A small network was shown many inputs. Here are its activations along a few directions, one row for each input.
In each table, some parts of the input vary, and every possible input appears once, in random order.
A made-up example of a description, with smaller parts first: one of 3 separate values, together with either a single point or one of 11 places around a ring or (one of 5 places around a ring, together with one of 6 places along a line).
Shared parts are said once, and a part with two or three values counts as separate values.
(in the rows, 128 means zero)

Other details of the inputs vary at random and push rows far along two fixed directions, the same in every table; ignore that.

A family of inputs:
row 1: [139 106 165 212 132 133 155 136 129 111 167 136]
row 2: [116 158 132 161 128 150 187  90  96 128 135 115]
row 3: [162 145 109  76 161 147 124  98 101 144  91 121]
row 4: [ 94 131 124 129  59 125 138 206 135  97 160 138]
row 5: [164 160 107 127 195 147 130  29 110 179  93  95]
row 6: [ 87 135 122 119  55 119 120 185 141  99 146 136]
row 7: [134 124 138 169 141 132 118 110 134 125 130 128]
row 8: [121 135 145 180 100 150 197 139 115 108 166 122]
row 9: [ 98 122 122  80  96 105  87 173 169 124 113 144]
row 10: [137 120 127 122 139 123 129 108 141 159 125 127]
row 11: [151 149  93  71 165 143  86  82 110 146  76 121]
row 12: [126 124  95  58 108 112  64 194 137 114 101 148]
row 13: [162 136 124 142 182 149 160  22 125 177  98 102]
row 14: [ 93 160  98  85  88 119 112 158 122 121 107 136]
row 15: [108 126 164 208  87 148 200 135 119 100 188 122]
row 16: [126 138  93  23 110 108  76 181 133 123  96 140]
row 17: [171 150 123 108 184 149 173  62 110 170 101 111]
row 18: [122 134 101  63 108  95  73 185 145 149 106 133]
row 19: [171 148 108 104 185 146 147  39 115 191  91 108]
row 20: [ 96  98 132 114  80 101  74 228 150  84 148 162]
row 21: [144 132 134 151 152 124 144  93 118 158 128 110]
row 22: [105 101 147 146 100 105 118 166 161 125 152 145]
row 23: [146 122 159 165 150 137 185 105 124 138 151 127]
row 24: [ 93 129 152 178  66 136 166 166 130  93 177 130]
row 25: [133 119 149 147 146 139 160  99 119 110 149 123]
row 26: [140 121 161 165 150 138 181  99 126 140 149 126]
row 27: [151 157  51  11 142 122  44 140 124 159  51 133]
row 28: [124 154  91  33 132 110  81 126 142 160  70 130]
row 29: [103 113 120  69  81 108  69 225 143  97 131 154]
row 30: [168 148 114 135 181 142 149  68 110 166 102 106]
row 31: [143 122 143 144 165 145 175  75 118 135 138 115]
row 32: [ 91 142 114 110  80 122 135 202 127 103 131 142]
row 33: [112 120 122  79 105 121  84 181 132 109 120 144]
row 34: [126 102 163 194 128 134 142 125 123  93 159 136]
row 35: [143 140 111  93 157 148 111  71 113 139  88 110]
row 36: [143 152 102  60 158 133 114  86 130 170  80 119]
row 37: [126 101 167 213 123 122 161 152 135 115 173 131]
row 38: [ 87 116 120  95  79  85  58 198 172 119 126 136]
row 39: [136 157  75   8 129 112  69 142 125 142  75 135]
row 40: [134 153 135 172 122 161 199  84  99 130 149 109]
row 41: [157 146  92  64 153 125 109  98 130 178  86 124]
row 42: [161 162 108 132 192 143 128  28 111 175  90  95]
row 43: [142 103 166 210 132 135 161 140 127 111 165 134]
row 44: [113 124 110  59 112 112  96 173 142 126 119 139]
row 45: [ 97 120 111  65  99 102  82 181 156 113 122 143]
row 46: [ 77 135 129 131  66 118 135 210 130  96 150 146]
row 47: [131 153  73  45 135 121  41 136 144 153  72 135]
row 48: [ 97 156 103  97  89 123 129 179 119 117 120 136]
row 49: [162 151 119 104 183 150 153  46  94 149 105 110]
row 50: [115  99 175 190 118 127 165 120 133  85 170 129]
row 51: [ 98 109 130 142  92 108  73 186 166 101 136 145]
row 52: [121 109 164 193 125 114 151 127 138 128 169 121]
row 53: [ 83 126 161 193  75 127 175 162 127  92 169 136]
row 54: [141 112 144 138 140 131 171 132 122 120 154 126]
row 55: [127  93 177 195 124 128 192 144 128  99 193 134]
row 56: [163 135 113 150 186 160 134  25 105 152  96 104]
row 57: [156 150 119 106 178 158 130  46  98 147  91 106]
row 58: [123  99 147 190 124 130 125 136 128 103 156 139]
row 59: [131  87 170 222 124 133 158 137 122  99 179 139]
row 60: [120 108 170 176 123 125 162 123 125  93 167 133]
row 61: [131 119 125 133 138 137 107 107 126 115 113 123]
row 62: [120  98 172 177 121 141 151 141 123  91 168 133]
row 63: [109 114 129 109 117 117 121 139 147 111 128 126]
row 64: [102 115 134 142 103 103  94 190 156 117 148 140]
row 65: [125 133 120 140 141 124 104 102 140 144 112 111]
row 66: [170 147  90  97 174 145 108  75 100 159  88 122]
row 67: [179 136 127 135 185 148 179  49 108 179 107 108]
row 68: [136 127 155 188 150 121 157  83 125 144 144 110]
row 69: [113  96 143 144  92 110 106 206 143  83 161 157]
row 70: [115 127  80  54 108 112  33 177 141 129  90 144]
row 71: [124 103 158 193 117 125 127 159 139 109 163 142]
row 72: [149 124 152 182 150 124 169  97 116 147 149 114]
Description of these inputs: one of 6 places along a line, together with either one of 2 separate values or one of 10 places around a ring.
- Changing only the place on the line of 6 turns row 72 into row 68. The same change can be made to row 55. Which row results? => row 45
- Changing only the place on the line of 6 turns row 5 into row 37. The same change can be made to row 36. Which row results? => row 23
- List by row number the other rows that have the place on the line of 6 in common with row 65. => row 6, row 9, row 13, row 35, row 38, row 50, row 51, row 53, row 56, row 61, row 63
- A walk changes only the place on the line of 6. It starts at row 43 and steps to row 1. List the rest of the walk in order. => row 71, row 47, row 7, row 51
- Which other rows does row 40 become when the choice among 2 separate values takes its other values? List them by row number. => row 46
- Which other rows does row 48 become when the choice among 2 separate values takes its other values? List them by row number. => row 4

A family of inputs:
row 73: [125 122 163 243 134 140 192  72 118 117 160 105]
row 74: [117 145 101  46 103 132 111 179 109 110 105 150]
row 75: [124 150 150 156 163 140 169  49 129 157 123  98]
row 76: [126  74 139 116 131 114  42 174 135  74 136 157]
row 77: [150 156  72  72 153 120  73 101 140 182  74 131]
row 78: [116 111 150 155 108 130 167 188 105  87 170 148]
row 79: [164  61 191 227 192 143 152  68 126  99 161 126]
row 80: [139 150 113 118 151 162 164  44 118 156 114 107]
row 81: [125 125 104  84 119 106  76 173 149 154 114 138]
row 82: [144 136 116 176 153 143 143  63 117 155 116 100]
row 83: [122 154 107 106 111 168 135 109 101 111 111 125]
row 84: [148 137 123 104 144 138 179  94 108 133 117 125]
row 85: [149 119 152 170 166 145 208  98 101 133 147 116]
row 86: [ 80 151 116 105  88 129  91 177 121  94 117 136]
row 87: [129 147 118 104 112 152 155 121  95 101 136 127]
row 88: [104 115 134 183  90 120 111 165 136 104 152 129]
row 89: [134 105 167 150 144 113 181 137 131 143 153 126]
row 90: [133 147 103  39 133 125 122 101 131 165  96 112]
row 91: [176  97 139 130 211 146  92  50 112 121 101 121]
row 92: [ 93 123 143 194  85 117 131 157 132  88 156 126]
row 93: [ 94 110 142 149  77 140 149 160 146  94 152 136]
row 94: [152 120 136 126 150 119 121 115 139 175 116 123]
row 95: [152 123 150 222 149 154 168  89 114 128 150 131]
row 96: [118  99 154 176 107 104 119 169 170 138 154 149]
row 97: [126 138  98  85 107 123  69 184 118 123 113 143]
row 98: [104 110 146 133  83 124 163 166 136  90 166 133]
row 99: [141 148 116 106 130 151 169  85 101 119 126 114]
row 100: [ 95 139 139 162 116 130 149 123 136 109 134 120]
row 101: [138 171  97 118 168 127 125  35 113 176  85  92]
row 102: [166 125 157 152 171 130 178  94 129 165 139 111]
row 103: [ 93 124 140 143  94  93 100 155 161 135 140 131]
row 104: [ 92 145 134 147 101 129 131 145 129  95 134 128]
row 105: [119 113 144  89 103 100 139 173 147 134 131 144]
row 106: [125 115 156 159  96 127 136 210 124  83 177 150]
row 107: [106 131 117  74  96 111 122 157 141 123 140 131]
row 108: [146 201  63  74 159 149  92  42  87 158  50 101]
row 109: [102 114 123 156  99 102  94 160 156 132 148 131]
row 110: [103 103 146 162  89  94 100 174 161 133 149 135]
row 111: [132  66 148 122 147  99  54 155 169 100 142 151]
row 112: [160 151 114  97 146 134 126 135 116 135 114 124]
row 113: [104 132 121  72  92 123 102 150 157 140 116 133]
row 114: [159 138 143 147 154 155 201  81  89 124 137 127]
row 115: [138 115 136 192 135 137 144 117 136 135 137 130]
row 116: [111 146  79  91  96 118  50 164 120 123  98 129]
row 117: [120 140  97  33 118 106 110 155 138 145 102 145]
row 118: [130 164  93  76 123 164 124  90 113 133  89 117]
row 119: [160 121 155 205 158 158 178  91 101 136 156 118]
row 120: [127 109 155 149 117 105 144 185 152 119 169 137]
row 121: [134 135 103  67 119 113  95 184 145 135 109 133]
row 122: [153 141 115 103 182 135 173  85 106 167 111 114]
row 123: [118 107 130 128 102 111  99 193 145 124 140 140]
row 124: [146 161  84  43 156 134 122 125 105 149  81 129]
row 125: [135  52 186 160 142  98  86 150 176 103 154 153]
row 126: [ 92 139 144 161 121 119 145 120 143 122 146 122]
row 127: [151 167  75  80 144 145  72 104 105 154  75 134]
- Describe the family of inputs behind these rows. => one of 5 places along a line, together with either a single point or one of 10 places around a ring
- Changing only the place on the line of 5 turns row 90 into row 87. The same change can be made to row 96. Which row results? => row 127
- Changing only the place on the line of 5 turns row 107 into row 99. The same change can be made to row 126. Which row results? => row 104
- List by row number the other rows that have the place on the line of 5 in common with row 115. => row 73, row 79, row 82, row 84, row 85, row 93, row 98, row 100, row 121, row 123
- A walk changes only the place on the line of 5. It starts at row 125 and steps to row 111. List the rest of the walk in order. => row 79, row 91, row 76

A family of inputs:
row 128: [144  91 185 229 134 145 200 127 115 100 193 133]
row 129: [100  97 153 160  97 106 105 182 151  94 160 143]
row 130: [130 159 103 103 133 140 129 110 110 139 103 120]
row 131: [125 158 106 100 131 136 129 103 113 137 106 116]
row 132: [123 119 128 107 117 116 116 174 133 116 133 143]
row 133: [110 109 133 121 111 115  93 150 150 113 130 137]
row 134: [145 115 157 199 158 141 159  88 116 125 146 121]
row 135: [135 129 102  99 130 124  75 136 133 135 103 133]
row 136: [114 154  98  70 112 131 107 123 128 134  97 125]
row 137: [131 137 107  64 133 118 101 139 128 135 103 130]
row 138: [ 89 113 147 160  70 106 138 201 153 108 168 141]
row 139: [138 133 117 121 147 120 105 106 139 158 107 119]
row 140: [167 139 133 138 179 142 176  59 114 171 120 109]
row 141: [116 112 134  99 109 117 119 161 143 112 135 141]
row 142: [155 156 117 151 157 163 169  62  94 144 117 108]
- Describe the family of inputs behind these rows. => one of 3 separate values, together with either a single point or one of 4 places along a line
- Changing only the choice among 3 separate values turns row 137 into row 129. The same change can be made to row 140. Which row results? => row 139
- List by row number the other rows that have the choice among 3 separate values in common with row 142. => row 130, row 131, row 136, row 138

A family of inputs:
row 143: [114 121 124 115 104  98 106 189 137 130 146 140]
row 144: [123 203  47  69 109 171 118 100  95 154  64 108]
row 145: [115 123 104  55 101  95  64 215 129 109 116 156]
row 146: [ 63 125 155 137  15 131 170 225 141  54 187 155]
row 147: [137 132 117 128 151 136  96  79 123 130 105 110]
row 148: [102  93 154 194 101 117 113 150 151  89 169 134]
row 149: [121  99 163 202 145 136 146 110 121  75 157 136]
row 150: [163 144 132 102 169 145 170  48 119 174 107 105]
row 151: [ 95 118 106  73  94  99  31 184 148  98 104 150]
row 152: [131 115 145 124 125 118 121 181 113  97 152 146]
row 153: [100 135 132 108 111  88 127 194 147 137 144 139]
row 154: [ 86 128 146 146 108  98 109 150 161 122 133 125]
row 155: [133  96 161 211 118 136 146 150 126 102 171 148]
row 156: [112 109 162 175 103  98 152 185 138 115 182 138]
row 157: [168 132 135 168 177 144 176  66  97 148 140 108]
row 158: [160 106 170 155 174 162 199  76 101 110 144 127]
row 159: [143 145  95  44 153 123  88 156 110 119  86 138]
row 160: [139 132 117 114 133 117 120 141 127 138 128 123]
row 161: [120 134  89  80  94 112  51 185 159 142  99 137]
row 162: [176 147  96  59 184 159 136  43 108 171  81 106]
row 163: [125 121 168 210 144 132 158  73 128 128 147 108]
row 164: [ 74 165 110 147  86 149 136 107 104  98 132 119]
row 165: [151 144 122 149 149 140 135  86 124 170 111 113]
row 166: [136 154  98 104 162 134  92  53 123 162  84 107]
row 167: [126 128  91  69 116 122  59 188 138 113  94 154]
row 168: [146 128 118  90 144 133 142  93 131 159 114 123]
row 169: [128 130  86  89 105 120  63 171 151 140 103 139]
row 170: [ 80  81 162 126  64  91 142 229 181  95 171 155]
row 171: [162 107 174 159 170 163 197  74 100 119 150 125]
row 172: [123 138  96  65 137 121  50 127 127 116  83 135]
row 173: [129  78 177 184 108 134 181 142 144 100 188 134]
row 174: [118 125 158 183 148 126 157  70 130 135 127 106]
row 175: [120 132 117 130 122 118 120 137 141 160 114 127]
row 176: [111 115 169 210 111 121 167 156 150 135 170 132]
row 177: [110 119  92  73  79 105  36 220 156 124 110 155]
row 178: [120 128 124 137 125 124  89 108 144 124 119 114]
row 179: [118 113 168 187 134 106 195 141 127 127 167 128]
row 180: [146 143 106 129 142 140 111  99 127 169 108 121]
row 181: [153 128 118  90 144 137 140  91 136 149 111 119]
row 182: [164 145  88  21 166 145 106  79 113 156  70 128]
row 183: [135  98 164 207 124 143 147 155 124  96 173 148]
row 184: [171 132 139 164 181 147 176  70  90 143 134 108]
row 185: [156 170 100  55 183 135 158  44 128 191  81 107]
row 186: [128 172 137 195 119 163 237  90  65 109 158  99]
- Changing only one part turns row 174 into row 179. The same change can be made to row 151. Which row results? => row 145
- Changing only one part turns row 157 into row 169. The same change can be made to row 156. Which row results? => row 165
- Describe the family of inputs behind these rows. => one of 4 places along a line, together with either a single point or one of 10 places along a line
- A walk changes only the place on the line of 10. It starts at row 185 and steps to row 170. List the rest of the walk in order. => row 150, row 168, row 181, row 173, row 162, row 182, row 171, row 158
